These are the activations of a small neural network, seen along a few directions. Each row is one input.
In each table, some parts of the input vary, and every possible input appears once, in random order.
A made-up example of a description, with smaller parts first: one of 2 separate values, together with either a single point or one of 9 places around a ring or (one of 4 places along a line, together with one of 5 places around a ring).
Shared parts are said once, and a part with two or three values counts as separate values.

Other details of the inputs vary at random and push rows far along two fixed directions, the same in every table; ignore that.

A family of inputs:
x1: -26 7 -89 -36 7 -85 34 -59 -25 -1 -23 -34 -14
x2: 56 5 50 25 -1 80 -52 57 41 -15 -23 61 17
x3: 28 -12 55 46 -20 45 -36 13 50 -31 20 58 18
x4: 4 1 5 -40 -27 -12 -9 -11 -8 13 -20 -2 -10
x5: 20 12 25 -7 -34 22 -29 -2 29 1 -38 43 5
x6: -20 -1 23 -12 34 39 25 83 -46 40 41 -49 -21
x7: -59 -2 25 11 18 19 41 32 -21 23 63 -43 19
x8: -53 -3 39 4 21 3 38 32 -26 19 68 -19 4
x9: -13 -3 -93 -18 4 -75 46 -57 -27 -2 -23 -40 -28
x10: -12 1 -13 14 4 -4 6 -26 3 -21 1 0 15
x11: 54 4 34 0 -43 30 -93 -14 38 -24 -32 54 1
x12: -41 -11 -2 12 20 -9 55 14 -35 32 54 -40 -15
x13: -40 19 27 -7 -5 40 9 40 -13 39 18 -13 -15
x14: 51 -1 -71 9 -33 -41 -37 -70 50 -40 -64 32 9
x15: 9 0 46 48 3 43 -22 -5 24 -15 25 33 25
x16: 21 -1 62 49 -6 53 -40 -5 44 -37 17 53 34
x17: 22 -6 -25 17 -19 -13 -14 -29 32 -31 -19 25 3
x18: 11 -18 5 -37 15 -1 28 38 -30 18 -2 -24 -11
x19: -32 0 18 13 21 -6 25 3 -18 22 48 -10 2
x20: 28 6 -4 14 -8 -18 -33 -44 32 -33 -20 45 10
x21: 0 -8 16 -21 21 21 38 61 -22 25 2 -14 -2
x22: -46 -2 30 14 14 24 28 24 -12 5 52 -21 18
x23: -57 0 34 3 18 3 36 36 -19 30 69 -30 13
x24: 23 -6 -115 -71 14 -75 25 -27 -55 5 -60 -62 -42
x25: 68 -5 2 5 1 -42 -43 -37 32 -32 -98 25 3
x26: 1 24 -84 -38 -19 -43 -25 -48 -18 7 -55 -26 -38
Each input here is: either a single point or (one of 2 separate values, together with one of 5 places around a ring) or (one of 3 separate values, together with one of 5 places along a line).
Q: Which other rows does x5 become when the choice among 2 separate values takes its other values? List them by row number.
A: x21
Q: Which other rows does x11 become when the choice among 2 separate values takes its other values? List them by row number.
A: x24

A family of inputs:
x27: -67 -9 34 1 23 7 61 49 -49 42 100 -45 -13
x28: 31 -1 -77 -12 -11 -59 -23 -78 14 -41 -60 -2 5
x29: -56 3 -17 -9 31 -27 53 8 -54 33 56 -54 -21
x30: -5 12 -62 -5 5 -47 10 -57 -1 -10 -46 -16 -2
x31: 7 -9 19 21 -19 14 -6 -6 32 -17 1 29 18
x32: 13 20 44 3 -37 59 -68 15 39 -8 -1 54 19
x33: -11 3 -58 -8 -4 -45 30 -41 -3 3 -18 -9 -13
x34: 28 -4 53 10 12 56 -17 50 23 -5 15 36 22
x35: -19 -7 0 -44 9 -24 36 19 -52 36 0 -45 -20
x36: -13 -5 78 38 -2 54 -4 38 24 -4 39 18 33
x37: -17 -11 -53 -22 0 -49 32 -31 -22 -2 5 -34 -9
x38: -53 9 -36 -8 22 -35 60 -10 -40 31 20 -45 -18
x39: 42 1 31 -8 -20 2 -45 -4 23 -8 -45 31 -10
x40: 8 -6 27 12 -5 49 -12 52 -7 21 14 -14 -16
x41: 66 -1 23 14 -7 20 -54 7 50 -33 -47 65 21
x42: 40 9 -62 1 -6 -48 -44 -80 24 -43 -62 19 4
x43: 6 -4 57 16 9 73 -10 71 -2 5 30 11 2
Q: Describe the family of inputs behind these rows.
A: either a single point or one of 6 places along a line or (one of 2 separate values, together with one of 5 places around a ring)
Q: Start at x40 and move only the place on the line of 6, one step at a time. The first step leads to x43. Which rows follow, in order?
A: x34, x41, x35, x39

A family of inputs:
x44: -28 0 -20 -14 0 -19 15 -15 -16 6 16 -24 6
x45: 4 -7 -26 -1 17 -29 18 -10 -11 -6 -7 -15 -11
x46: -42 7 -42 -55 -5 -29 40 2 -47 44 9 -48 -37
x47: 22 -9 -49 -10 4 -37 10 -34 2 -23 -36 -7 -3
x48: 24 2 -67 -43 3 -39 6 -20 -37 8 -48 -31 -35
x49: 29 2 -48 -9 10 -36 -2 -42 9 -18 -51 6 6
x50: 18 2 33 21 -21 29 -42 -8 37 -29 5 43 23
x51: -10 7 -53 -9 -6 -46 3 -47 -6 -8 -16 -11 -14
x52: -38 -10 99 37 -2 72 3 64 5 12 87 11 22
x53: -64 9 -14 -43 6 -5 45 27 -70 59 46 -72 -40
x54: -17 0 -20 -38 15 -28 32 21 -41 28 -26 -51 -21
x55: -48 -10 5 -14 41 -16 60 39 -51 36 54 -59 -8
x56: 53 6 -61 -28 -8 -36 -36 -42 -2 -17 -88 -2 -19
x57: 42 -15 59 40 -8 49 -37 21 47 -33 6 53 28
x58: 1 -1 -25 5 -17 -16 -6 -32 12 -12 -8 3 5
x59: 19 23 -55 -10 -25 3 -38 -31 25 -14 -48 17 -7
x60: 16 19 -50 -28 -24 -27 -41 -53 3 -3 -58 -3 -21
x61: -39 -8 14 -7 37 -8 53 41 -43 25 51 -47 -9
x62: 17 9 -42 7 -20 -26 -21 -60 25 -24 -43 26 3
x63: -29 -8 49 -22 15 22 44 81 -36 43 35 -31 -7
x64: 51 -8 43 27 -6 36 -42 7 45 -40 -11 53 29
x65: 43 -3 70 39 2 54 -38 23 45 -30 0 61 31
x66: 53 -1 -38 9 -3 -23 -22 -50 33 -39 -66 36 5
x67: -63 10 -5 -43 -1 -17 51 27 -47 54 28 -53 -25
x68: -9 9 4 7 -6 1 -12 -19 12 -3 1 15 15
x69: -25 -15 122 49 25 84 22 92 1 20 85 13 22
x70: 14 10 -48 -6 -14 -39 -29 -58 17 -20 -33 15 3
x71: 28 -14 79 50 4 54 -28 43 37 -12 36 44 22
x72: -56 1 -17 -5 11 -25 47 5 -38 33 46 -49 -15
x73: -55 7 32 3 11 14 35 24 -26 25 54 -23 3
x74: 3 -5 78 38 -16 61 -34 27 34 -18 40 45 27
x75: 72 -2 -75 -41 -22 -42 -32 -44 15 -22 -94 28 -20
x76: -59 5 -11 -8 13 -16 53 1 -38 28 34 -41 -12
x77: 47 -1 47 29 0 78 -48 58 39 -19 -8 49 21
x78: -29 -12 -11 -19 27 -18 49 19 -37 18 28 -48 2
x79: 31 -8 51 42 2 41 -19 19 36 -15 5 42 22
x80: 0 17 -34 -29 -23 -28 -22 -35 3 5 -53 -7 -15
x81: -39 -13 6 1 33 -11 57 35 -40 27 48 -47 -13
x82: 21 0 60 45 -21 44 -55 5 48 -24 20 61 21
x83: 41 -10 -50 2 -7 -34 -8 -44 22 -29 -48 9 4
x84: 18 7 34 25 -16 23 -47 -9 36 -25 8 48 16
x85: -19 7 -25 5 -6 -19 16 -28 -2 7 0 -7 -2
Q: Describe the family of inputs behind these rows.
A: one of 2 separate values, together with either a single point or one of 5 places around a ring or (one of 3 separate values, together with one of 5 places along a line)
Q: The inputs of x70 and x55 match in every part but the choice among 2 separate values. If x60 is changed in the same way as x70 into x55, which row does it become?
A: x56
Q: Start at x60 and move only the place on the ring of 5, one step at a time. The first step leads to x53. Which rows follow, in order?
A: x46, x67, x80
Q: Start at x70 and move only the place on the line of 5, one step at a time. The first step leads to x84. Which rows follow, in order?
A: x51, x82, x72
Q: Start at x79 and move only the place on the line of 5, one step at a time. The first step leads to x69. Which rows follow, in order?
A: x66, x65, x49
